A small network was shown many inputs. Here are its activations along a few directions, one row for each input.
Each table varies a few parts of the input and shows all the possible inputs, shuffled.
Descriptions start from the smaller parts, as in this example, which fits no table here: one of 6 places along a line, together with either a single point or one of 9 places around a ring or (one of 3 separate values, together with one of 8 places around a ring).
Shared parts are said once, and a part with two or three values counts as separate values.
In the rows, 128 means zero.

Other details of the inputs shift rows strongly along three fixed directions, in all tables alike. That doesn't count.

Table:
R1: [125 143  75 122 154 155  66 133 153 147 164 112]
R2: [105 149  71  99 124 133  92 124 140  82 151 153]
R3: [129 107 110 202 164 126 164 215 136 147  94 133]
R4: [126 104 137 180 195 115 172 206 135 109  85 125]
R5: [132 111 174 102  93  97 134  78  71 142 112 129]
R6: [116 140  91  92  82  92 114 102 179  89 157 158]
R7: [138 116 164 109 104 113 127  79  66 150 123 133]
R8: [103 122 174  77 103 132 146 102  79 139 121 144]
R9: [129 104 109 212 171 126 161 199 115 123  95 100]
R10: [111  80 132 180 129 110 167 210 129 113 105 121]
R11: [144 159 179 122 161 162 121 132  94 192 119 101]
R12: [161 109 174  87  83  98 140  97  83 152 124 153]
R13: [114  96 119 197 174 159 156 219 147 142 107  91]
R14: [140 123  63  86 104  96  96 103 157  78 151 140]
R15: [130 147  75 107  89 100 113  87 170  78 146 175]
R16: [138 140  81 129 162 172  93 121 167 122 150 110]
R17: [ 85 163  87 115 165 169  73 147 157 130 142 112]
R18: [138 132  85 106  89 101 108  83 141  65 149 141]
R19: [129  87 122 170 112  63 180 169 112  75  82 124]
R20: [132 104 174 103 108 145 139 105  86 174 140 126]
R21: [121 149  89 107  98 107 124  86 167 100 158 158]
R22: [130 109 178 102  77 103 150  72  70 132 136 138]
R23: [129  90 118 197 173 140 180 203 140 121 107 102]
R24: [129 137  81 112 152 148  84 128 162 136 144 102]
R25: [136 120 163  91  89  94 155  75 104 145 102 160]
R26: [135  84 123 172  94  63 184 202 134  77 115 149]
R27: [106 173  84 150 185 197  65 152 198 182 153  97]
R28: [110 153  98 109  80  87 119 103 163  78 148 160]
R29: [123 131  84  97 119 129  86 116 175 102 144 116]
R30: [142 105 190  87  71 102 151 101  99 143 129 147]
R31: [109 165  93 132 149 158  89 117 186 146 140 122]
R32: [103 142 163 123 186 197 114 142  80 213 111 101]
R33: [ 96 104 118 158 131 108 175 193 105  92 109 143]
R34: [135 158  83 111  82  92  86  98 150  66 163 158]
R35: [124 177  83 133 141 140  86 114 153 139 149 138]
R36: [131 150 179 138 131 166 124 110  88 190 146 113]
R37: [124 130  91 110 129 130 114 116 175  95 151 115]
R38: [125 163 169 130 157 180 111 104 101 221 118 113]
R39: [143 146 172 133 135 149 117 109  77 188 126 122]
R40: [136 111 174 116 130 148 149  98 105 151  99 107]
R41: [130 128 182 104  72  97 143  91  92 125 129 145]
R42: [128 160  77 110  82  96 104  93 159  72 150 174]
R43: [126 181 110 122 150 147  81 143 166 121 149 106]
R44: [139 110 164 107  82 112 133  75  73 122 127 147]
R45: [140  81 104 175 127  72 189 175 121  62  84 134]
R46: [139  87 112 189 172 125 172 200 126 118  89 112]
R47: [145 126 181 111 167 170 140 103 101 155 120 141]
R48: [132 125 174 101  65  92 171  78  87 128 123 170]
R49: [127  88 131 160 138  69 202 181 137  47 105 161]
R50: [119 147 180 129 132 162 127 108 107 191 109 125]
R51: [154 125 173 120 124 167 120 117  99 188 135 129]
R52: [149 103 164  93 124 125 150  94 100 149 104 120]
R53: [125 151 105 119 133 144  74 139 176 140 154 112]
R54: [135 106 180 100  88 109 150  79  89 128 103 124]
R55: [126 136  84 118 143 158  97 124 164 130 168 106]
R56: [139 122 174  95 114 130 140  95 100 189 110 140]
R57: [107 141  69  82 109  91 102 116 130  69 143 161]
R58: [141 116  75  96  93 106 107 107 156  68 146 147]
R59: [137 135  90  95  80  98 115  94 158  89 147 175]
R60: [120 160  77 159 195 198  92 133 177 148 168  76]
R61: [153 159 174 124 159 166 121 127  84 190 128 111]
R62: [144 129 176 120 145 160 115 130 103 210 124 107]
R63: [144 107 161 114 128 124 156  99  95 142  98 112]
R64: [122  89 115 199 129  94 188 189 122  82 107 116]
R65: [121 110 175 104  79 102 141  82  86 124 130 134]
R66: [126 144 182 121 202 198 118 123 127 188 119 105]
R67: [121 181  92 138 153 144  62 128 157 143 156 104]
R68: [124 128 174 135 144 176 135 106  99 183 129  90]
R69: [141 129 132 204 165 137 160 224 121 113 104 121]
R70: [104 172  91 141 162 178  90 121 187 161 159 114]
R71: [140 106 171  87  67  94 172  81  98 137 127 170]
R72: [116 124 169 142 176 208  99 148 114 224 123  83]
R73: [105 152  99 137 140 143  71 117 155 124 149 101]
R74: [136 168  92  95  95  89 108 113 159  63 175 142]
R75: [142 128 156 110 113 125 150  85  98 167 109 157]
R76: [122 146  75 144 166 188  63 149 164 150 167 107]
R77: [127 121 150 180 136 103 177 212 125  97 105 122]
R78: [124 131  90 103 105 104 123  95 168  66 148 125]
R79: [118  96 142 170 159  96 190 197 145  71  97 143]
R80: [124 141  92 124 164 165  92 129 179 130 139  95]
R81: [116 109 137 197 121  84 159 205 129  90  88 129]
R82: [149 113 177  94 142 114 159  99  90 128 109 157]
R83: [137  85 111 193 141 111 183 185 128  75  87 127]
R84: [124 123  82  87  97  84  90 113 155  89 148 138]
Each input here is: one of 6 places around a ring, together with either one of 3 separate values or one of 11 places around a ring.
Changing only the place on the ring of 6 turns R83 into R45. The same change can be made to R16. Which row results?
> R46
Changing only the place on the ring of 6 turns R74 into R77. The same change can be made to R20. Which row results?
> R10
Changing only the place on the ring of 6 turns R13 into R55. The same change can be made to R70. Which row results?
> R21
A walk changes only the place on the ring of 6. It starts at R17 and steps to R32. List the rest of the walk in order.
> R57, R2, R33, R8
Which other rows does R47 become when the choice among 3 separate values takes its other values? List them by row number.
> R2, R69
Which other rows does R62 become when the place on the ring of 11 takes its other values? List them by row number.
> R5, R19, R24, R25, R38, R52, R56, R63, R67, R84

Table:
R85: [110 151  94 200 159 111 137 216 156  95 119 136]
R86: [127 137  70  71  91  85 102  81 185  45 159 154]
R87: [113 160  68  93  59  69  84 100 178  65 171 161]
R88: [117 124 160 149 107 108 143 160  97 141 110 136]
R89: [123  92  88 176 107  60 175 182 153  41 107 142]
R90: [119 121  97 198 169 149 129 193 155 128 128  99]
R91: [137  92 167 123 133 126 172 134 109 143  96 133]
R92: [125  75 104 143  97  48 193 176 154  33  94 160]
R93: [135 126 147 152 160 167 133 133 113 177 120 102]
R94: [132 154 153  98  89 109 131  86 119 130 140 165]
R95: [123 195  73 106 122 128  66  96 182 113 177 149]
R96: [113 159  92 101  88 106  80 106 149 112 161 148]
R97: [115 183  92 108 121 154  52  98 164 161 175 122]
R98: [137 102 173  94 110 106 163 105  92 113 103 142]
R99: [124 155 160 158 160 169 130 148 104 189 122 130]
R100: [133 145 143 101 145 175 101  79 106 180 146 108]
R101: [128 102 153 122 140 121 160 144 114 120 103 128]
R102: [122 167  74  95 127 137  57 101 167 108 177 110]
R103: [136 123 175 120 137 156 127 109  84 172 125 108]
R104: [139 104 172 101 105 102 163 101  86 113 103 141]
R105: [124 144  95 180 186 182  95 166 157 163 143  87]
R106: [142  95 174 107  79 103 162 103  88 132 113 139]
R107: [135 148 146  93 140 176 104  69 127 169 148 114]
R108: [137 117 139  73 104 113 134  79 115 110 127 148]
R109: [142 121 170 117 142 161 139  99 101 174 115 118]
R110: [137  94 164 137 113 121 159 141  82 147 103 127]
R111: [124 119  98 193 165 146 127 198 150 138 121  99]
R112: [116 119  86 198 168 118 140 208 152  89 114 105]
R113: [144  98 165  94 102 104 165  97 103 120 104 149]
R114: [130 136 145  84 154 176 108  87 121 175 138 117]
R115: [119 145  96 170 199 188 105 165 153 157 133  94]
R116: [137  94 163 142 119 122 161 136  81 142 104 128]
What is each input in this table made of?
> one of 4 places along a line, together with either one of 2 separate values or one of 6 places along a line
Changing only the place on the line of 4 turns R110 into R102. The same change can be made to R108. Which row results?
> R98
Which other rows does R105 become when the place on the line of 6 takes its other values? List them by row number.
> R91, R93, R109, R111, R113
Which other rows does R99 become when the choice among 2 separate values takes its other values? List them by row number.
> R96
Which other rows does R88 become when the place on the line of 4 takes its other values? List them by row number.
> R87, R96, R97
Which other rows agree with R92 in the place on the line of 4? List them by row number.
> R86, R87, R89, R90, R94, R106, R107

Table:
R117: [117 145 120 144 191 185 100 138 149 148 138  87]
R118: [134 143  96 126 119 138  97 102 150 134 152 117]
R119: [133 157  96 119 102 124  78  98 142 128 158 132]
R120: [130 159 101 145 131 142  80 134 128 137 145 114]
R121: [148  95 203 107 111 145 165  83  61 181 108 114]
R122: [113 153 102  93  81  74 118  95 140  58 143 167]
R123: [133 152 104 122 134 142 104 105 166 126 155 124]
R124: [137 118 200 146 144 149 174 141  74 199  94 144]
R125: [106 161 101 142 149 148 108 138 157 137 142 137]
R126: [123 139 110 126 168 152 102 136 158 117 135 104]
R127: [135 146 221  91 116 170 133  62  75 214 129 128]
R128: [127  79 143 166 111 107 166 171 108 137  96 127]
R129: [124 158 121 179 179 149 117 185 141 145 127 108]
R130: [132  88 125 103  57  64 144 107 115  94 117 158]
R131: [128 144 189  96 127 159 134  88  90 201 121 145]
R132: [113 141 105 140 191 182 107 144 146 142 132 104]
R133: [131 107 153 157  93  86 166 159  87 101 103 140]
R134: [115 172 116 107 122 128  93 105 145 114 154 131]
R135: [108 167 110 138 145 156 101 122 154 143 150 128]
R136: [123 102 127 209 125 104 169 206 120 112 101 128]
R137: [103 174 103 132 160 158  94 132 145 141 147 129]
R138: [130 136 195 114 129 183 104 106  61 226 127 106]
R139: [126 103 186 160 126 146 145 163  57 190  94 118]
R140: [121  96 131 198 112  91 176 203 121 100 102 133]
R141: [120 129  88 125 155 153  84 131 138 140 144  94]
R142: [125  99 113 157 140 131 137 165 132 129 122 101]
R143: [126 175 118 163 185 183  90 153 161 181 150 102]
R144: [127  80 119 167 124  84 175 179 118  70 100 116]
R145: [125 109 122 142  71  55 157 156 114  56 118 151]
R146: [138 139  89  63  98 104 107  62 152  78 155 160]
R147: [136 154 104 120 152 155 102 122 168 146 146 128]
R148: [120 169 103 124 134 130 100 114 139 113 152 137]
R149: [132 142  87 146 135 145  93 126 154 141 145 110]
R150: [132  98 192 136 133 142 186 140  88 177  83 143]
R151: [128 146  88  91  91 116  90  76 165 103 172 129]
R152: [140  87 134 183 149 104 185 199 134  97  87 126]
R153: [127 132 148 128 111 145 109 121 111 169 142 121]
R154: [128 161  93 131 117 138  77 110 149 133 162 123]
R155: [123 140 103 111 157 160 108 124 157 134 135 126]
R156: [124 166 115  89 102 109  95  88 161 112 156 145]
R157: [123 147  97 163 179 177 118 153 159 157 137 119]
R158: [138 141  90  52 108 105  96  66 149  76 157 156]
R159: [134  77 142 123  95  77 172 135  97  80 107 127]
R160: [116 152 109 161 173 178 108 148 171 155 141 100]
R161: [137  87 133 184 145 105 186 188 129  93  91 126]
R162: [131 131 112 159 200 171 118 176 148 143 122 102]
R163: [115 109 166 158 125 105 171 190 102 128  98 133]
R164: [130 134  96 164 172 170 105 146 146 154 138  86]
R165: [146 134 209  99 135 189 143  58  75 223 125 125]
R166: [126 119 108 114 142 114 128 141 150  86 119 132]
R167: [118 128 116 139 126 127 142 128 149 113 125 137]
R168: [119  77 125 154 131  83 176 196 133  67  94 128]
R169: [112 168 110 160 182 172  99 167 166 171 137 113]
R170: [126  75 123 177  96  74 187 187 128  82 100 136]
R171: [114 157 110 160 155 168  89 164 136 153 154  94]
R172: [132 148 109  66  73  59 121  81 127  68 143 185]
R173: [110 172  99 106 138 131  92 119 149 123 149 143]
R174: [127 124 140  99 152 152 125 113 118 139 120 127]
R175: [129 144 109 155 196 179 102 148 152 141 142  88]
R176: [163 101 201  50  84 110 164  54  76 144 107 161]
R177: [137 126  90 119 127 114 102 111 134 101 138 111]
R178: [117 126 100 129 118 111 142 131 156  96 124 152]
R179: [129 113 118 165 126 126 144 151 135 128 123 117]
R180: [121 141 102  85 104 119  99  99 174 110 160 137]
R181: [131 125 164  93  83 131 104  81  87 176 136 140]
R182: [129  75 105 115  79  46 157 141 115  49 106 141]
R183: [126 151  97 158 185 181 109 158 165 166 138 117]
R184: [124 132  99 158 177 163 106 149 142 135 139  82]
R185: [128 170 109 136 162 156  95 136 160 160 148 126]
R186: [133 120 125 126  71  36 164 136 121  39 115 171]
R187: [139 123 175  38  89 134 135  27  92 144 129 155]
R188: [126 108 116 158 143 135 141 154 134 123 125 101]
R189: [127 145 120 162 138 124 129 151 146 123 134 130]
R190: [121  87 135 200 108  86 182 212 116 100  98 133]
R191: [129 147 100  97  76  73 123  86 147  68 150 173]
R192: [133 136 211 133 154 173 158 117  51 214 104 133]
R193: [135 141  97  88 116 121 109  75 152  93 153 140]
R194: [163 111 203  46  54  90 160  32  84 136 120 167]
R195: [123 128 118 171 187 169 128 180 162 143 116  95]
R196: [147  90 182  92 109 109 179  92  67 121  98 154]
R197: [154 116 200  78 120 161 129  48  53 194 123 105]
R198: [125 151 112 144 147 113 124 163 139 117 126 138]
R199: [128 135  99  97 121 139  93  92 150 123 164 107]
R200: [124 110 139 138  83  39 177 164 119  51  94 165]
R201: [127 127 105 117 142 129 124 140 162 106 123 130]
R202: [114 124 106 145 164 141 129 147 145 101 123 114]
R203: [122  80 120 195 124 103 172 206 130 114  99 120]
R204: [127 151  97  89 116 123 101  99 176 110 147 145]
R205: [122  76 117 187 148 105 169 209 117  99  94 101]
R206: [131 124 211  80  91 132 145  82  82 185 125 144]
R207: [124 142 108 108 139 145 105 102 162 114 147 116]
R208: [134 121  91 157 147 136 114 143 140 129 128 101]
R209: [128 132 104  47  85 101  98  69 164  82 161 143]
R210: [141 111 198 162 121 140 162 147  51 179  93 120]
R211: [138 125 211 130 137 163 167 107  61 212 104 143]
R212: [136 121 107  88 105  90 131  86 133  62 138 149]
R213: [131  98 167 161 130 118 183 167 122 135  88 131]
R214: [138 118 111 111 131 119 138 126 139 106 123 147]
R215: [125 129 139 122 104 136 101 117 113 163 139 128]
R216: [140 143 100  87 132 119  94  94 158  88 153 127]
R217: [134 122 210  98 148 195 146  71  74 211 113 112]
R218: [125 134  74  76  98 113  74  78 155 106 163 126]
R219: [122 143  96  98  77  91  90 113 136  85 158 140]
R220: [116 149 131 139 146 124 129 159 131 132 118 134]
R221: [133  72 142 135  96  86 169 147  99 111  95 130]
Changing only one part turns R147 into R198. The same change can be made to R203. Which row results?
> R219
Changing only one part turns R131 into R174. The same change can be made to R185. Which row results?
> R162
Changing only one part turns R212 into R191. The same change can be made to R159. Which row results?
> R190
What is each input in this table made of?
> one of 5 places along a line, together with either a single point or one of 8 places along a line or (one of 2 separate values, together with one of 6 places around a ring)
Which other rows does R152 become when the place on the ring of 6 takes its other values? List them by row number.
> R146, R161, R176, R193, R214
Which other rows does R152 become when the choice among 2 separate values takes its other values? List them by row number.
> R195
Which other rows does R135 become when the place on the ring of 6 takes its other values? List them by row number.
> R125, R127, R131, R156, R169
